Each row below holds a small network's activations on one input, seen along a few directions.
In each table, some parts of the input vary, and every possible input appears once, in random order.
Descriptions start from the smaller parts, as in this example, which fits no table here: values(3) and (point or line(9) or (line(6) and ring(8))).
Shared parts are said once, and a part with two or three values counts as separate values.
In the rows, zero is written as 128.

Other details of the inputs shift rows strongly along two fixed directions, in all tables alike. That doesn't count.

Rows:
row 1: [147 150 124 113  86 113  93 148 102 158 210 166]
row 2: [139 171  86  90 109  94 104 174 110 134 224 151]
row 3: [ 82 101 141 218 198 129 172 139 164  79 112 151]
row 4: [133 151 106 112 132 152 148 117 127 109  77  48]
row 5: [149 127 109  93  88 119  90 151 101 153 196 184]
row 6: [ 88 104 169 180 169 113 153 119 134 120 119 155]
row 7: [ 88 131 151 178 173 118 160 127 174  76 112 143]
row 8: [149 113 117  79 100 154 130 106 109 145  43  59]
row 9: [135 121 109  97 108 105  97 159  90 156 210 190]
row 10: [121 127 140 144 117 112 125 145 113 144 161 145]
row 11: [121 113 139 123 137 118 127 126 111 139 140 146]
row 12: [128 138 119 136 143 114 135 131 161 106 140 143]
row 13: [ 81 102 147 200 194 104 179 137 182  80 108 155]
row 14: [144 129 114 109  85 114  91 164 104 152 211 193]
row 15: [129 126 102 133 149 121 125 147 147 134 162 150]
row 16: [150 118 119  87  93 155 131 113 112 145  44  53]
row 17: [150 143 135  94 107 146 133  94 108 152  57  41]
row 18: [144 140 152 114 115 151 133  83 126 138  59  64]
row 19: [ 75  80 182 213 168 122 172 135 154 101  88 152]
row 20: [167 144 116  60  92 140  95 103  98 159 125 103]
row 21: [ 87 107 147 219 193 137 162 126 175  73 112 161]
row 22: [154 167 101  89 111 165 128 101 128 113  73  39]
row 23: [130 121 144 139 109 128 120 135 126 133 141 147]
row 24: [153 143 137  87 107 153 120  73 115 145  55  55]
row 25: [133 131 111 134 146 133 117 132 159 128 152 152]
row 26: [148 130 112  86  98 117  87 141  98 154 199 184]
Each input here is: values(2) and (ring(5) or ring(8)).
Q: Changing only the values(2) part turns row 12 into row 13. The same change can be made to row 22. Which row results?
A: row 4
Q: Which other rows does row 23 become when the ring(8) part takes its other values? List them by row number.
A: row 1, row 5, row 14, row 18, row 20, row 24, row 26

Rows:
row 27: [137 105 121  93 113 107  98 136  80 175 200 183]
row 28: [155 140  61 114 113 132  93 178 139 131 210 166]
row 29: [ 87 135 167 225 180 137 163 121 164  88 122 124]
row 30: [124 179 115 112 116  90 114 163  92 134 219 139]
row 31: [ 80  62 188 185 189 132 156  98 153 112  78 178]
row 32: [144 135 134 117  64 116  92 152 104 152 197 183]
row 33: [137 123  70 132 126 123 119 189 124 121 205 178]
row 34: [ 85  85 126 175 184 112 175 152 172  72  90 148]
row 35: [ 99 149 145 184 154 130 155 138 122 105 144 117]
row 36: [131 123 131 115  87 103  99 160  76 173 196 170]
row 37: [149 189 127  74 113 128 138  92 126 133  75  18]
row 38: [171 151  63  57 133 172 111  84 156 120  56  59]
row 39: [173 189 117  89 116 147 123  69 133 128  74  25]
row 40: [162 143  80  50 115 139 135 114 156 125  55  45]
row 41: [138 130 136 121  72 110  97 161  89 163 198 173]
row 42: [ 90  80 197 202 150 138 154 107 168  95  77 175]
row 43: [170 121 135  59  92 172 110  73 120 149  34  63]
row 44: [ 73  65 191 200 186 116 170 118 130 128  74 160]
Q: What is each input in this table made of?
A: ring(8) or (values(2) and ring(5))
Q: Which other rows does row 30 become when the ring(5) part takes its other values? List them by row number.
A: row 29, row 35, row 37, row 39
